Each row has a name. Each piece below is followed by the name of the row it came from, unless a question asks for something else. Each question is about the rows just above it. Places in a row count from 0.

[151 148 117  92 141 136 118 139 122 148 130  91 162] = mis
[ 83  75 107  91  93 141 103 139 104 159 107 124 147] = Gizi
[146  82  80  82 149 148  89 142 122 163 119  85 156] = zov
[146  82  80  82 149 148  89 142 101 163 119  85 156] = Lag
[146  82  80  82 149 148  89 142 116 163 119  85 156] = nas
Among the named rows, does one hold [104 159 108] next to each other, in this order?
no
which: [ 82 149 148  89 142 101 163 119]
Lag
Which row holds [ 89 142 116 163]?
nas
Is [ 83  75 107  91  93] printed in one of the named rows, side by side and in this order?
yes
[146  82  80  82 149 148  89 142 101 163 119  85 156] is in which row?
Lag

[156 139 108 112 145 169 150 109 111 151 120 118 116 159 117 137 108 116
 107 125 102 154 155 161 111 120 117 156 136 174 116 117 143 125 124 148
 167 112 153 113 145 117 153 147 121 128 116 167 119 148 156 112 154 114
 115 171 125 153 118 135 151 144 111 110] : suf
[ 92 115  91 160 157 164 159 142  95 101 105 166  99  90 111 131  88 142
 157 129 146 171 141 111 170 102 146 121 131 127 139 139 113 140 144 115
 162 143  96 170 109 157 161 105 129 129 144 164 153 147  92 127  96 143
 138 162 126 144 162 129  97 143 161 155] : dum
[150 135 102  94 146 137 145 134 105 148 107  99 102 158 122 128  98 122
 114 126  99 156 150 135  99 105 106 124 128 130 148 147 138 147 141 145
 135 127 152  97 150  94 145 142 138 121 104 138 108 136 154 100 155 103
 132 134 137 128  94 133 157 135  95  96] : Toluf
[171 150  93 163  86  79  84 132  97 165 101 163  98 171 112 107  96 139
 147 145  88 162 161  93  95 106 108 101 151  80 113 113 153 112 108 135
  79 140 161 162 144 168  86 160 118 124 147  77 154 100 167 121 166 140
 128  82 132  98 163 119 160 111 163 159] : Pusa
[153 137  89 165 140 157 143 113  91 151 105 164 104 150  99 125  93 126
 137 130  83 149 146 153  96 108 101 156 151 166 112 105 147 115 122 139
 161 121 143 160 135 165 143 152 109 126 154 158 148 136 150 121 143 135
 126 165 127 145 172 134 139 136 160 159] : pigam
[151 140 166  90  96  94  93 101 159 146 153  92 159 153 136 117 169 113
  86 132 173 151 152 110 165 158 160 100 132  98 102 105 140 103 118 138
  94 108 149  79 147 106  92 142 114 132 111  91 116 104 151 138 150 124
 109  99 131 107  92 121 152 105  88  94] : kunir
[100 121 112 102 163 174 166 132 113 105 119 110 111 102 126 140 108 129
 118 128 109 100 101 163 108 110 116 143 113 170 144 148 114 148 151 125
 167 130 108 109 120 106 169 106 137 123 109 172 123 155 103 119 107 120
 127 168 126 149 102 129 108 146 105 104] : nozu
[153 140 107  95 139 160 144  99 108 145 114 106 111 155 113 130 112 115
  88 136 102 141 146 170 111 121 127 146 131 171 108 109 137 118 139 145
 159 111 147  92 146 117 149 139 114 124 107 158 125 141 149 110 151 114
 109 172 130 144 101 129 144 141  95  96] : vut
[102 141 146 170 111 121 127 146 131 171] is in which row?
vut
Among the named rows, does one hold [137 118] next to each other, in this order?
yes
which: [171 150  93 163  86  79  84 132  97 165 101 163  98 171 112 107  96 139
 147 145  88 162 161  93  95 106 108 101 151  80 113 113 153 112 108 135
  79 140 161 162 144 168  86 160 118 124 147  77 154 100 167 121 166 140
 128  82 132  98 163 119 160 111 163 159]
Pusa

[114 115 103 120] -> gim
[111  72 162  77] -> mota
[114 135  77 162] -> dorof
The row with [ 77 162] is
dorof
Which row holds [162  77]?
mota
Table of tags by key:
[115] -> J292
[72] -> J382
[162] -> J241
[135] -> J322
[77] -> J865
The tag of dorof, keyed by place 1:
J322
Is [115 115 103] printed in one of the named rows, side by side and in this order?
no
Which row holds [ 72 162  77]?
mota
[115 103 120] is in which row?
gim

[146 138 143 132 113]  deg
[123 138  99 123 115]  Tinop
[107 148 123 135 149]  fup
[141 127 120 131 152]  Taf
[154 119 125 130 151]  zev
which: [ 99 123 115]
Tinop
Which row holds [123 135]?
fup

[113 152 148 129 145 119 145 142 118 151 141 105 170 128 112 123 128] -> tesor
[123  84 106 121 124 149 130 123 105 128 127 155  88 108 118 109  97] -> dalod
[145 139 126 137 121 113 113 120 129 108 121 114 100 140 156 144 126] -> pud
The row with [145 142] is
tesor
Table of tags by key:
[128] -> J630
[138] -> J603
[129] -> J340
[137] -> J651
[108] -> J192
The tag of pud, keyed by place 3:
J651
The row with [123  84 106 121 124 149 130 123 105 128 127 155  88 108 118 109  97] is
dalod
Is [106 121] printed in one of the named rows, side by side and in this order?
yes
The row with [108 118] is
dalod
Is [126 155] printed in one of the named rows, side by side and in this order?
no
The row with [145 139 126 137 121 113 113 120 129 108 121 114 100 140 156 144 126] is
pud

[103 128 147 168 120 149 129 161 147 104 121] -> Vib
[103 128 147 168 120  95 137 144  87 123 143] -> Funo
[103 128 147 168 120 149 129 161 148 162 104] -> zovo
key -> tag
[148] -> J783
[147] -> J636
[149] -> J324
[87] -> J99
Look up the entry of zovo at place 8 in the table:
J783
which: [103 128 147 168 120 149 129 161 148 162 104]
zovo
Among the named rows, does one hold [147 168] next to each other, in this order?
yes

